A small network was shown many inputs. Here are its activations along a few directions, one row for each input.
In each table, some parts of the input vary, and every possible input appears once, in random order.
Descriptions start from the smaller parts, as in this example, which fits no table here: one of 5 places around a ring, together with either a single point or one of 9 places around a ring or (one of 2 separate values, together with one of 6 places along a line).
Shared parts are said once, and a part with two or three values counts as separate values.

Other details of the inputs vary at random and push rows far along two fixed directions, the same in every table; ignore that.

Rows:
R1: [ 0.22 -0.79 -0.24  1.08  0.02 -0.46  1.25 -0.75 -0.40 -1.30 -1.69  0.86]
R2: [ 1.11 -0.87 -1.51  2.07  0.71  1.81  1.27  0.04 -0.59  0.33 -1.29  0.12]
R3: [ 0.75 -0.09 -1.71  1.59 -0.20  2.36  2.56 -0.33 -0.25  0.90  0.95  0.27]
R4: [ 0.54 -0.55  1.68 -0.84  6.12 -0.33 -1.08  1.89  5.72  1.10  3.64 -1.53]
R5: [-1.77  2.88  1.97 -4.19 -2.36 -1.81 -4.28  2.76  1.31  1.15  0.88 -0.91]
R6: [-1.92  2.99  1.87 -4.27 -2.47 -1.79 -4.04  2.71  1.36  1.41  1.47 -0.89]
R7: [-2.12  1.56  2.67 -3.89 -1.90 -3.78 -4.82  0.61  0.64 -0.97  0.05 -0.98]
R8: [-1.53  1.76 -0.70 -0.79 -7.17 -1.77 -1.16 -0.44 -5.10 -1.44 -3.93  0.68]
R9: [ 0.78 -1.42 -0.69  2.06  0.50  0.02  1.99 -1.16 -0.21 -1.29 -1.68  0.87]
R10: [ 1.11 -0.78 -1.44  1.86  0.89  1.85  1.39  0.12 -0.79  0.23 -1.32  0.20]
R11: [ 0.49  0.12 -1.84  1.20 -0.13  2.48  2.92 -0.43 -0.40  1.07  1.45  0.54]
R12: [ 0.81 -0.27 -1.65  1.68  0.06  2.21  2.28 -0.23 -0.34  0.84  0.34  0.20]
R13: [-1.36  2.67 -1.06 -1.01 -7.73  0.45 -1.54  0.72 -4.35  0.64 -3.32  0.52]
R14: [ 0.44 -2.08  2.68 -1.24  6.63 -2.11 -1.41 -0.21  4.05 -0.68  2.74 -1.10]
R15: [ 0.72 -1.97 -0.36  1.61  0.92  0.17  1.51 -2.30 -1.51 -0.97 -0.95  0.41]
R16: [ 0.28 -1.69  3.20 -0.65  6.55 -1.88 -1.56  0.02  4.10 -0.33  2.98 -0.50]
R17: [ 1.09 -0.52 -1.51  1.65  0.69  1.97  1.77  0.00 -0.70  0.45 -0.81  0.24]
R18: [ 0.56  0.06 -1.80  1.48 -0.44  2.52  2.82 -0.45 -0.16  1.03  1.51  0.38]
R19: [ 0.68  0.00 -1.73  1.27  0.07  2.38  2.69 -0.30 -0.46  0.95  0.84  0.43]
R20: [-1.89  1.49  3.55 -3.49 -1.96 -3.48 -4.96  0.71  0.37 -0.15  0.54 -0.13]
R21: [ 0.82 -1.48 -1.09  2.17  0.80 -0.45  1.74 -1.29 -0.97 -1.39 -1.32  0.19]
R22: [ 0.19 -1.04 -0.31  0.65  0.38 -0.35  0.66 -1.69 -1.33 -1.58 -1.08  0.12]
Each input here is: one of 2 separate values, together with either one of 5 places along a line or one of 6 places along a line.
- Changing only the choice among 2 separate values turns R21 into R8. The same change can be made to R18. Which row results? => R11
- Change only the choice among 2 separate values in R15. List by row number the other rows that result. => R14

Rows:
R23: [ 0.05 -0.76  0.51  0.27  0.49 -0.73 -0.06 -0.96 -0.48 -0.81 -0.59  0.22]
R24: [ 0.64 -0.46 -1.63  1.59  0.26  2.13  2.88 -0.97 -0.59  0.53  0.99  0.49]
R25: [-0.32 -0.24  1.49 -1.04  1.11 -1.59 -1.77  0.11  0.91 -0.62  0.17 -0.34]
R26: [ 1.10 -2.48  1.14  0.98  6.22 -0.90  0.88 -0.99  3.05 -0.92  1.97 -0.32]
R27: [-0.12 -0.12 -0.14  0.42 -1.90 -0.30 -0.37 -0.68 -2.31 -0.62 -2.29  0.51]
R28: [-0.94  1.98 -0.41 -1.10 -4.07  0.46 -0.41  0.70 -1.49  0.99 -0.20  0.44]
R29: [ 0.90 -2.70  2.14 -0.02  8.32 -1.55  0.40 -0.79  5.40 -0.87  4.01 -0.97]
R30: [ 0.82 -0.64 -2.27  2.66 -2.64  0.73  1.39 -0.52 -3.57 -1.32 -5.11  0.72]
R31: [ 0.49 -1.07 -1.63  2.24 -2.30  0.89  2.68 -2.78 -3.77 -1.29 -2.10  1.24]
R32: [-1.01  1.56  0.68 -1.79 -1.66 -0.45 -1.03  0.77  0.67  0.75  1.70 -0.30]
R33: [ 1.80 -1.48 -2.38  3.35  2.06  3.30  3.85 -0.97 -0.52  0.62  0.25  0.40]
R34: [ 0.43  0.15 -0.86  0.57  0.12  1.65  0.76  0.54 -0.07  1.14  0.32  0.06]
R35: [-2.14  3.01  2.78 -4.84 -1.66 -2.46 -5.08  3.02  2.61  1.38  2.40 -1.27]
R36: [-1.70  3.24  0.58 -3.30 -4.34 -1.19 -4.13  3.52  0.14  1.07 -1.52 -0.87]
- What is each input in this table made of? => one of 2 separate values, together with either a single point or one of 6 places along a line
- Changing only the choice among 2 separate values turns R27 into R34. The same change can be made to R25. Which row results? => R33
- Change only the choice among 2 separate values in R35. List by row number the other rows that result. => R23

Rows:
R37: [-1.46  2.94 -0.35 -3.32 -3.10  0.44 -1.74  2.28  0.33  1.71  1.04 -1.25]
R38: [-0.83  0.87  1.34 -2.35 -2.05 -2.40 -4.08  2.08  0.39 -0.36 -2.06 -0.81]
R39: [-1.76  1.44  4.03 -4.83  0.87 -4.42 -4.24  1.54  3.65 -0.20  2.57 -0.90]
R40: [ 1.88 -1.89 -3.09  4.47 -0.08  2.21  3.00 -1.54 -2.87 -0.62 -4.06  0.53]
R41: [-1.24  1.45  0.85 -1.86 -4.33 -0.98 -2.48  0.73 -3.02 -0.19 -2.78  0.61]
R42: [ 1.16 -1.71 -1.60  2.73  2.57  0.67  2.51 -1.14  0.31 -1.39 -0.30  0.32]
R43: [ 1.66 -0.24 -3.44  3.97 -1.01  4.15  4.64 -0.25 -2.33  1.77 -0.17  0.73]
R44: [ 1.36 -1.50 -2.47  3.49 -0.70  1.97  4.58 -3.15 -3.26 -1.30 -1.44  1.41]
R45: [ 1.27 -2.03  2.12  0.05  9.21 -0.80 -1.18  1.05  5.41 -0.01  2.96 -1.13]
R46: [-2.06  1.70  1.09 -2.35 -5.42 -1.40 -2.49 -1.37 -3.19 -0.08  0.16  0.45]
R47: [ 0.99 -0.48  1.23 -0.02  7.14  1.58  0.55  2.12  7.25  2.10  4.69 -0.80]
R48: [-2.09  1.46  1.48 -2.52 -5.53 -1.54 -2.00 -1.31 -3.09 -0.06 -0.10  0.47]
R49: [ 1.12 -2.01 -1.20  2.54  2.44  0.52  2.94 -1.04  0.43 -1.38 -0.51  0.39]
- What is each input in this table made of? => either one of 3 separate values or (one of 2 separate values, together with one of 5 places along a line)
- Which of the alternatives is R42? => one of 2 separate values, together with one of 5 places along a line
- Change only the choice among 2 separate values in R49. List by row number the other rows that result. => R42
